Here are a small network's activations along a few directions, averaged over the inputs that share one value of a field.
Related values have similar rows: they may be neighbours, one step apart, or belong to one group.

Other fields shift rows strongly along two fixed directions, in all tables alike. That doesn't count.
To show where, the next rows are all for the same value of a field, averaged over different records:
[-19  12   3   6 -14  -8   6   1  16   5  19  -2   5 -15]
[ -6   8   5   3 -10  -5   4  -1   4   3   9  -3   0 -11]
[ 18   8   5  10 -25  -4   5  15  14  10   6 -25 -26  -7]
[-23  10   5   2   2  -7   3  -9   0  -1  11  13  17 -13]
[-5  7  7  3 -2 -2  2 -4 -4  1  3  3  2 -8]
[-10  19  -5  15 -47 -13  12  30  44  15  28 -32 -18 -18]
[ 21  -4  11   0   8   3  -1 -10 -22  -1 -11   0  -9   1]
[ 32 -16  18  -5  34  10  -6 -28 -48  -9 -25  14  -5   7]

Values of SEMU:
mil: [ 15  -5  -8  -2  -3   5  -4  21  10  -2  -9 -22 -17  10]
somi: [  3   1   6   2   8   1  -3 -15 -23   1  -6  10   4   2]
peti: [  9  -1   6   5   3   1  -4 -14 -21   4  -7   5  -4   3]
dop: [-46   1 -13  -7   0  -4   0   0  18  -2  10  14  23  -1]
dum: [ 14   8  -4   3  -8   3   0  24  19  -3  -4 -17  -9   4]
vorun: [  2  13  -1  12 -26  -7   7  16  26   9  17 -16  -9 -14]
famok: [ -8  -9  -4  -7  23  -2  -6  -4  -3 -12 -12   8  19   7]
big: [-23  15  -3   1  -1  -8   9  -4   9  -4  11  14  24 -22]
setub: [-34  -8  -7 -14   3  -2   0 -11  -6   3   6  27  19  10]
gove: [ 31  -4   8  -5  22   7 -11 -12 -22 -10 -19   7   3   5]
sado: [-8  0  5 -3 24  2 -2 -5 -1 -8 -4 19 21 -1]
muf: [ 31 -23  -4  -1   1  12  -7   4 -11  -3 -19 -17 -27  20]
gufiz: [ 22 -10  -1  -4  19   7  -4   6  -6  -4 -12  -9  -8  11]
tamiz: [ 21   2   8   7 -14   1   2   5  -1   5  -2 -17 -21  -4]
bobol: [ 11   3   0  15 -25   0   3  11   3  12   5 -17 -21   2]
vineb: [-15 -12  -8  -6 -13   6   5   7  12   2  10  -4  -2  10]
fozir: [ 42  -4   9  -1  11  10  -4  -4 -14   2 -17 -10 -13   4]
saf: [-30  -4 -11 -11   8  -2  -2 -20  -7  -1   4  27  16  12]
posuz: [-51   2 -14  -6   7  -3   4   2  22  -5  15  13  33  -5]
rupif: [ 21 -16 -11  -4 -16   7  -5  14  -1   6  -8 -15 -30  17]
kozak: [-16   8  -2  -7  30  -8  -3 -16 -10 -11  -2  30  36  -5]
SEMU is arranged as a line.
A walk along SEMU starts at saf and steps to its neighbour setub. Put peti, famok, gove, gufiz in the order it reaches them. -> famok, gufiz, gove, peti
Fewest steps between somi and muf? -> 14
List every value one step from sado, in the order listed. -> dum, kozak
List every value one step from big, in the order listed. -> vorun, fozir

Values of SASA:
tiso: [  6 -15   2  -4  20   8  -7 -11 -20  -8 -14   6   3  15]
mene: [-45   7 -13  -1 -11  -8   4   5  28   3  21   9  20  -4]
zam: [ 10 -11   6 -12  37   8  -4 -17 -28 -13 -19  19  13   9]
muvus: [-11   7   2  -2  14  -1   0  -6   0  -6   1   9  21  -5]
rumab: [-14   8   5  -2   4  -5   2 -17  -4   1   9  17  19 -12]
neve: [ 14  -1   6   6 -12   3   3   2  -5   8  -1  -8 -17   1]
puli: [-18   1  -6  -6   6  -1  -2   2  11  -5   3   5  15  -6]
dize: [  8   1  11   0  18  -1  -3 -16 -22  -6  -9  16  10  -2]
ketas: [ 12 -13  -5  -5  -4   5   1   6  -4   2  -5  -6 -13  14]
gel: [ 41   8   3  14 -26   1   3  23  13   7  -5 -38 -35   0]
dokor: [ 18  -7   6   5 -13   3   2   1 -10   7  -4 -13 -24   3]
dif: [ 29  -5   4   8 -21   3   2  11  -3   9  -3 -24 -35   2]
kez: [-21   9 -12   3 -24  -6   4  24  40   7  19 -18   0  -6]
pab: [  7   3   6   0  11  -1  -2 -13 -16  -2  -6  14   4  -6]
muzov: [-51  18  -8   1  -3 -10   5   6  31  -3  24  16  38 -18]
gusul: [ 13   7   6   6 -23  -3   4   8   8  11   8 -19 -19  -4]
nonaf: [-20 -10  -6  -9  20   5  -7 -19 -21  -6  -9  24  14  10]
zusug: [-20  13  -2   5   1 -10   2   2  13   0  13   9  19 -15]
votep: [ 27  -9  10  -6  33   5  -8 -16 -31  -7 -21  12   5   7]
fabok: [ -8   3 -12   3 -21  -5   5  22  31   3   8 -21 -11  -1]
lepa: [ 23 -13  -4  -5  -7  11  -5   4 -11   1 -12  -8 -26  19]
SASA is arranged as a line.
List every value one step from zam, in the order listed. -> puli, muzov
List every value one step from fabok, in the order listed. -> tiso, kez
Fewest steps between dokor and gel? -> 7
